These are the activations of a small neural network, seen along a few directions. Each row is one input.
Each table varies a few parts of the input and shows all the possible inputs, shuffled.
Descriptions start from the smaller parts, as in this example, which fits no table here: one of 6 places along a line, together with either a single point or one of 9 places around a ring or (one of 2 separate values, together with one of 8 places around a ring).
Shared parts are said once, and a part with two or three values counts as separate values.
In the rows, 128 means zero.

A family of inputs:
R1: [106 162 132 127 131 165 143 144 133  96 102 123 132 120 135  88 119 171]
R2: [158 136 143 158 169 138 121 122 103 107 134 126 116  95 125 129 137 152]
R3: [157 121 136 170 124 117 155 117 142 145 138 139 125  95 166 113 101 155]
R4: [130 110 122 152 172 106 122 157 142 118 145  97 115 127 108 159 128  99]
R5: [ 74 127 101 110 134 138 124 174 159 113 120 102 122 155 129 121 112 127]
R6: [142 111 123 170 108 101 139 129 145 151 149 142 120 111 161 135 103 137]
R7: [203  55 148 140  85 159 117  83 143 179 120 177 130 151 129  96 141 115]
R8: [179  99 144  81 103 162  84 103 121 148 107 149 137 164  85  87 172 101]
R9: [ 88 151 113 106 118 128 147 158 142 102 126 138 126 144 134 116 116 139]
R10: [153 143 136 139 158 128 126 135 105 120 134 125 118  95 121 138 132 140]
R11: [ 79 141 100 110 114 131 134 169 143 117 123 118 124 152 128 115 115 129]
R12: [141 123 143 155 112 102 147 121 155 157 137 151 121 103 179 146  99 131]
R13: [115  93 131 160 132 102 126 151 167 164 141 111 127 123 179 152  99 113]
R14: [142 141 123 149 145 112 115 147 117 125 141 122 117 116 104 161 131 114]
R15: [141 130 135 136 136 126 128  51  88 127 137 120 134 159 107 183 159 103]
R16: [107 150 112 106 130 111 110 150 118 121 135 115 129 118 108 130 121 123]
R17: [108 165 125 109 123 142 162 148 139 113 112 124 128 124 130  94 120 158]
R18: [ 90 123 108 109 155 114 109 166 141 119 126  90 136 129 101 130 111 108]
R19: [147 140 130 136 144 110 129 138 112 115 133 137 112 101 112 154 132 125]
R20: [120 102 124 157 114 109 118 139 148 169 146 129 123 121 188 154  98 118]
R21: [130 106 135 169 104 120 162  51 110 153 145 147 143 147 153 156 153 127]
R22: [ 95 136 106 113 139 111 114 162 123 115 131 107 138 126 107 127 114 107]
R23: [ 79 140 127  98 109 146 159  70 109 108 123 140 147 180 131 145 169 138]
R24: [220  84 150 113 113 158  91  87 125 140 120 151 129 163  84 114 155  89]
R25: [117 149 123  91 128 111 124 140 117 113 130 123 127 100 118 124 119 133]
R26: [157  99 149  75  89 165 121 109 141 132  92 172 131 191 111  74 172 118]
R27: [126 119 116 143 150 112 114 159 112 120 140 117 118 122 114 160 126 107]
R28: [124 159 129 112 145 131 130 144 115 118 123 106 133  98 114 108 123 141]
R29: [ 99 159 115 103 109 133 146 148 140 105 115 138 114 129 136 111 121 146]
R30: [146 125 151 173 130 134 130 117 139 153 128 135 131  93 186 122 104 162]
R31: [126 156 137 121 147 146 113 137 111 111 115 102 141  90 115  99 122 155]
R32: [ 97 141 128 105 125 126 136  68  90 121 127 119 152 154 100 155 171 114]
- Changing only one part turns R15 into R23. The same change can be made to R27. Which row results? => R11
- What is each input in this table made of? => one of 4 places along a line, together with either one of 2 separate values or one of 6 places along a line
- List by row number the other rows that have the place on the line of 4 in common with R13. => R3, R6, R7, R12, R20, R21, R30
- List by row number the other rows that have the place on the line of 4 in common with R25. => R8, R16, R18, R22, R28, R31, R32

A family of inputs:
R33: [147 102 131 161 145  90 118  91 105 144 162 112 117 122 122 198 129  92]
R34: [245  83 133 201 131 127 105 131 146 162 131 175 123  68 184 123 115 155]
R35: [ 58 154 115 141 158 108 140 129 103 103 148  78 123 144 112 186 124 110]
R36: [ 47 177 108  72 148 117 127 206 131  76 124  72 114 142  65 112 108 106]
R37: [ 81 163 110 109 123 129 163 193 165 100 110 126 120 101 147  78  86 171]
R38: [ 96 136 135 148 149  95 140  98  99 129 164  97 123 137 119 187 131 100]
R39: [216  84 170  59  53 207 119  30 131 162  73 224 160 202  97  50 215 123]
R40: [ 76 172  99  78 117 144 125 233 167  97  97 115 126 105 136  47  86 174]
R41: [ 42 166 113  98 157 106 140 163 122  96 140  70 127 143  97 151 118 111]
R42: [193 107 120 175 120 108 123 123 137 153 132 164 131  71 179 142 112 154]
R43: [ 90 150 110 154 124 128 158 158 148 115 121 128 123 108 168 121  94 164]
R44: [194  84 142 184 156 113  82  97 109 165 157 114 125 112 143 178 133 103]
R45: [172  80 176  52  94 202  89  10  86 158 103 167 162 243  53 104 240  69]
R46: [134 133 131 161 116 118 162 129 143 133 132 150 118  95 170 115  99 161]
- Changing only one part turns R46 into R38. The same change can be made to R40. Which row results? => R36
- What is each input in this table made of? => one of 2 separate values, together with either a single point or one of 6 places along a line

A family of inputs:
R47: [132 138 134  56 134 171 140 148 125 105  97 153 128 161  98  65 170 122]
R48: [173 110 120 176  86 113 162  75 142 169 154 184 131 151 168 153 138 148]
R49: [204  70 127 186  97 123 111 118 152 178 148 176 118 117 176 101 115 140]
R50: [116 106 133  81  91 169 154 120 176 149  97 189 136 161 147  71 148 120]
R51: [ 79 135  92 195 179  84 121 236 155  90 138  79 110  27 170 148  42 170]
R52: [ 78 137 120 102 125 129  97  99  86 117 138  99 149 168  99 164 152  94]
R53: [114 144 140  57 142 161 130 153 133 103 108 117 133 182  69  77 165 100]
R54: [128 135 137  70  91 175 128 120 161 128  85 153 139 163 108  75 130 138]
R55: [ 56 183  90 179 165  66 167 204 151  97 160  86 111  55 176 181  56 160]
R56: [118 142 141 101 122 154 121  75  79 115 132 132 134 133 122 125 145 149]
R57: [121 118 137 157 140  97 120 101 105 124 136 115 126 148 104 194 148  75]
R58: [110 142 149  95 130 132 133  91 111 132 121  84 145 153  89 134 148 104]
R59: [  8 199 105 151 151  86 160 198 117  95 132  50 135  72 153 141  52 182]
R60: [175 123 140 159 115 118 149  72 132 146 150 166 133 129 152 153 136 150]
R61: [ 88 129 117  60 137 141 115 165 121 103 106 116 144 197  70 102 168  74]
R62: [199 110 151 147 142 129  77 146 127 135 130 111 120 103 111 131 138  94]
R63: [128 124 139 114 101 146 149  67 114 148 110 133 152 140 138 120 138 137]
R64: [181 144 132 142 128 114 138  92 107 125 158 161 124 119 137 153 164 133]
R65: [210  82 139 169 112 126  98 112 130 144 124 156 128  95 147 112 122 153]
R66: [  6 188  88 109 151 124 151 252 165  70 104  64 104  94 137  98  61 166]
R67: [159 141 147 140 146 120 137  92 115 138 145 128 123 140  96 180 148 117]
R68: [170  83 121 147 148 112  74 149 111 149 136 118 111 119 105 154 133  73]
R69: [209  95 142 155 153 135  92 129 118 147 134 149 109  92 131 107 130 133]
R70: [111  94 132 122  83 148 150  58 139 164 129 153 128 154 169 132 125 139]
- Changing only one part turns R59 into R51. The same change can be made to R70. Which row results? => R49
- What is each input in this table made of? => one of 4 places along a line, together with either a single point or one of 5 places along a line
- Change only the place on the line of 4 in R60. List by row number the other rows that result. => R54, R63, R65
- List by row number the other rows that have the place on the line of 4 in common with R67. => R48, R55, R57, R60, R64

A family of inputs:
R71: [ 26 167  94 145 160  91 158 147 120 101 150  67 129 124 149 198 103 135]
R72: [ 92 158 134  61  93 159 144  96 110 106 100 144 144 186  83  99 170 124]
R73: [143 139 128 150 124 142 147 178 161 120 112 143 117  83 173  62  87 186]
R74: [182 104 149 162 103 116 150  40 114 162 144 177 129 133 156 165 157 121]
R75: [ 72 137 102 142 101 140 167 174 173 127 109 147 130 113 197  84  82 182]
R76: [ 54 149 130  63  88 167 148  90 124 121  98 127 154 207 102 103 168 123]
R77: [140  88 148 156  92 112 159  33 119 180 152 167 142 152 172 166 147 118]
R78: [146 107 135  54 125 160  89 143 131 121 107 128 134 184  52  90 172  74]
R79: [ 94 153 111 143 176  86 101 167  97 107 154  62 118  81 106 180 100 112]
R80: [ 60 183 106 148 165  81 152 154 108  95 150  81 127 101 132 193 108 131]
R81: [ 89 172 122 156 183  90 136 150  98  97 157  67 117  85 112 173  98 128]
R82: [110 152 109 142 107 135 163 180 167 120 115 160 124  93 182  82  91 184]
R83: [232  53 145 170 128 123  91  94 133 169 144 160 121 144 117 161 159  81]
R84: [108 137 107 143 176  80  93 193 118 108 164  64  99 108  95 179  96  85]
R85: [224  71 147 167 128 133  95  63 108 167 139 161 136 127 139 158 160 109]
R86: [125 144 159  62 121 172 126  95 108 110 103 132 135 170  70  83 173 125]
R87: [164 106 113 131 119 128 107 214 188 133 116 137 109  96 149  71  77 143]
R88: [134 128 141  50 124 169  91 111 110 122 102 132 145 168  66  88 172 106]
R89: [214  91 164 180 127 138 128  46 109 159 137 164 127 128 144 157 156 121]
R90: [152 122 116 134 121 137 116 191 164 136 108 140 122  76 165  67  85 171]
- What is each input in this table made of? => one of 4 separate values, together with one of 5 places along a line
- Changing only the place on the line of 5 turns R76 into R86. The same change can be made to R75. Which row results? => R73
- Change only the choice among 4 separate values in R84. List by row number the other rows that result. => R78, R83, R87
- Change only the choice among 4 separate values in R80. List by row number the other rows that result. => R72, R74, R82
